These are the activations of a small neural network, seen along a few directions. Each row is one input.
In each table, some parts of the input vary, and every possible input appears once, in random order.
Descriptions start from the smaller parts, as in this example, which fits no table here: line(6) and (point or line(11) or (values(3) and ring(5))).
Shared parts are said once, and a part with two or three values counts as separate values.

Other details of the inputs shift rows strongly along two fixed directions, in all tables alike. That doesn't count.
To show where, the next rows are all for the same input, with only those details redrawn:
[  0.0  26.2   6.7  14.8   7.6   9.1 -17.4  -1.4 -37.5  43.4 -18.5 -39.1]
[-40.7  34.2  27.9  10.5  39.6 -11.3  31.0 -27.5 -38.0   5.3 -20.4 -26.7]
[-44.4  34.3  28.3   9.0  43.2 -13.8  34.6 -28.8 -33.0  -0.3 -17.2 -23.0]
[-35.5  13.4 -16.3 -11.2  29.9 -32.6   5.5 -25.3  34.5 -45.7  33.3  15.1]
[ 34.8   9.2 -37.6   2.2 -24.5  15.3 -70.6  26.3   5.5  41.2  11.9 -28.9]
[-31.8  13.3 -14.2  -8.8  27.6 -29.3   0.4 -20.0  29.5 -39.7  30.9  11.0]
[-36.7  14.0 -15.9 -10.5  29.1 -33.8   5.6 -29.9  34.1 -50.5  33.3  15.6]
[ 29.5   7.0 -34.1   2.7 -20.7  11.8 -66.7  23.0   9.2  36.1  18.1 -25.1]

Table:
row 1: [-21.4   8.7  26.3  12.8  32.7 -16.4  41.3 -17.3 -32.3   3.1 -20.6 -35.3]
row 2: [-22.6  -5.3  41.1   6.8   8.0  17.0  63.9 -15.0 -32.8  -3.0 -30.2  23.1]
row 3: [ 31.3  -9.8 -27.0  -8.8 -32.1  27.8 -71.4  26.9  -6.5  36.1   4.1  -9.4]
row 4: [ 12.4 -12.6  22.7   1.5  -2.5  20.6   4.4   8.2 -50.2  40.5 -33.8 -35.6]
row 5: [ 26.6   2.6  23.3  17.6   2.7  26.5  11.4  12.7 -44.3  40.2 -28.0 -35.5]
row 6: [ -8.3  -5.4 -14.7  -4.9  28.6 -27.9  34.9 -18.9  43.3 -54.6  34.1  17.3]
row 7: [-14.2 -34.3  -7.3 -23.2  15.6  -7.3  35.4 -16.9  33.0 -55.7  19.2  47.9]
row 8: [ 57.4 -29.6 -23.4   1.3 -35.8  36.2 -43.2  30.3  -0.1  30.2   3.4  -9.6]
row 9: [ 18.3 -48.9 -32.4 -27.0 -18.8   2.5 -33.5  18.4  38.7 -21.1  23.8  26.0]
row 10: [-36.8  12.7 -15.9 -10.5  30.7 -31.5   5.0 -22.6  34.3 -47.3  33.9  14.2]
row 11: [-16.3 -13.2   8.8 -11.8 -20.0 -22.9  31.6  -8.9  39.2 -42.5  -0.3  52.5]
row 12: [ 15.7  -3.3  23.4  12.4   6.0  13.4  -2.3  11.7 -47.2  41.8 -31.9 -42.3]
row 13: [ 25.9  20.1  17.7  28.4 -11.3  20.9  17.3  12.9 -35.5  42.2 -21.7 -29.2]
row 14: [-49.3   7.5  38.3  -8.8  30.7   6.3  34.7 -26.0 -45.0  -6.1 -34.2   7.3]
row 15: [ 26.5   9.1  20.8  20.7 -11.7  23.6  16.3  11.7 -36.3  38.2 -23.1 -11.5]
row 16: [ 32.7 -23.7 -26.7 -12.1 -33.0  11.8 -17.1  18.5  43.6 -20.7  35.8  39.1]
row 17: [ 17.4 -35.5 -15.3 -16.6 -55.0   1.3 -19.6  23.6  53.0 -22.2   6.2  56.6]
row 18: [ 25.2 -13.8 -21.0  -6.6 -46.4 -13.2 -22.9  26.7  56.0 -19.3  16.9  38.0]
row 19: [-26.7  23.5  44.2  21.7   3.0 -20.4  59.9 -14.3 -17.0  -3.9 -38.2  -0.7]
row 20: [ 31.0  -0.2 -27.8  -1.7 -23.3  16.4 -68.5  21.5   1.9  34.4  13.4 -11.7]
- Changing only one part turns row 12 into row 15. The same change can be made to row 1. Which row results? => row 13
- Describe the family of inputs behind these rows. => line(4) and line(5)
- Which other rows does row 14 become when the line(4) part takes its other values? List them by row number. => row 3, row 10, row 20

Table:
row 21: [ 20.6   0.9 -44.3  -4.9 -23.8 -18.3 -69.1  23.1  50.1   6.5  33.6 -16.3]
row 22: [ 36.7 -13.5  -6.2   3.8 -50.7  67.8 -58.2  37.8 -56.2  89.0 -41.5 -24.1]
row 23: [-38.6  -7.0  37.7 -15.6  29.9 -14.6  38.5 -22.3 -22.7 -27.2 -26.7  16.1]
row 24: [-21.8 -18.8  21.8  -1.4  38.1   4.5  66.9 -21.4 -19.8 -24.6  -8.4  -0.1]
row 25: [ 41.1 -27.9 -28.3  -4.2 -51.0 -11.3 -41.7  33.9  50.2  -2.3  24.6   9.8]
row 26: [ 37.5 -15.1 -15.7   7.1  -4.1  15.4  13.3  10.4  21.4  -8.5  19.1  11.9]
row 27: [-13.3   3.4   0.2  -4.9  -7.4  10.3  12.8 -12.2  12.0 -15.8   1.8  42.9]
row 28: [ 33.0 -48.7 -39.1 -28.9 -26.7  -9.4 -37.7  16.7  55.9 -35.6  38.9  30.9]
row 29: [-22.9  12.1   9.4   4.6  36.4  14.1  -0.5 -16.6 -50.2  25.1 -10.1 -36.7]
row 30: [-13.7  35.0 -12.4   7.0  11.1 -22.2  -2.0 -11.3  19.1 -11.6  21.9 -10.1]
row 31: [-33.4  13.8 -10.8  -1.6  26.1 -44.6  -1.7 -19.6  37.5 -39.4  25.9   1.6]
row 32: [ 58.9 -24.3   2.2   8.4 -42.3  58.6 -42.6  42.4 -56.9  82.4 -24.9 -43.2]
row 33: [-18.4 -20.2  26.1  -2.9  38.6 -12.1  64.0 -22.5 -14.3 -28.3 -22.7  -1.1]
row 34: [ 63.2   5.7   8.2  17.4 -44.0  59.0 -51.6  45.3 -52.9  86.4 -31.2 -26.2]
row 35: [-25.5   1.3 -13.2 -14.9  29.9  -3.8  -6.8 -16.3  -1.4 -11.8  23.3 -11.6]
row 36: [ -7.8  17.9  11.1   3.6  -9.6 -12.0  12.1   1.6   9.5 -14.2  -0.2  21.7]
row 37: [  3.6 -12.5   6.2   9.6   0.5 -20.2  33.4   4.2  21.6 -16.3  -6.0  -1.3]
row 38: [-39.0  -2.7   1.5 -10.5 -11.6 -30.3  15.4 -11.9  42.2 -39.0  -1.4  43.6]
row 39: [-44.5  12.6  18.2 -10.4  52.7 -23.4  25.4 -36.1 -19.2 -18.5 -10.3 -19.2]
row 40: [-60.4  50.2  71.7  27.7  18.7  -1.3  86.5 -36.7 -66.0  14.8 -70.5  -1.5]
row 41: [ 16.8  13.8 -60.6  -2.4 -14.0 -23.4 -56.7   9.9  68.6 -29.0  62.8  13.1]
row 42: [ 13.5 -21.0 -59.5 -25.4   3.9 -16.9 -69.0   4.2  54.7 -29.9  49.7   8.6]
row 43: [ -8.0  36.0  20.4  15.7  29.3  12.3  12.9 -15.2 -44.9  33.8 -13.0 -35.4]
row 44: [ 48.3   2.8  15.9  19.5 -57.0  30.4 -57.1  53.3 -43.4  89.9 -50.3 -42.6]
row 45: [ 14.3  19.7  28.5  33.1   1.3   7.6  51.0   4.0 -31.7  24.2 -34.0 -26.8]
row 46: [-23.8 -16.9  -0.1 -20.3  -4.0  -2.3   1.7 -11.3   9.1 -20.7 -14.7  31.8]
row 47: [-21.6  16.2 -18.2  -4.0  38.1 -19.9   4.8 -28.3  28.0 -42.7  43.7  18.5]
row 48: [ 36.5 -12.6 -38.9  -4.4 -43.3 -15.0 -26.2  21.9  69.1 -32.8  49.9  33.1]
row 49: [-16.0  -5.0  32.0  -6.8  11.5  24.2  16.2  -0.6 -53.3  20.3 -27.8  -6.2]
row 50: [-15.3   4.7  36.2   5.9  23.1  -2.9  66.0 -26.2 -16.3 -24.6  -1.7  18.7]
- Describe the family of inputs behind these rows. => ring(5) and (values(2) or line(4))
- Changing only the ring(5) part turns row 27 into row 46. The same change can be made to row 43. Which row results? => row 39
- Which other rows does row 41 become when the values(2) part takes its other values? List them by row number. => row 30
- Which other rows does row 38 become when the line(4) part takes its other values? List them by row number. => row 25, row 37, row 44
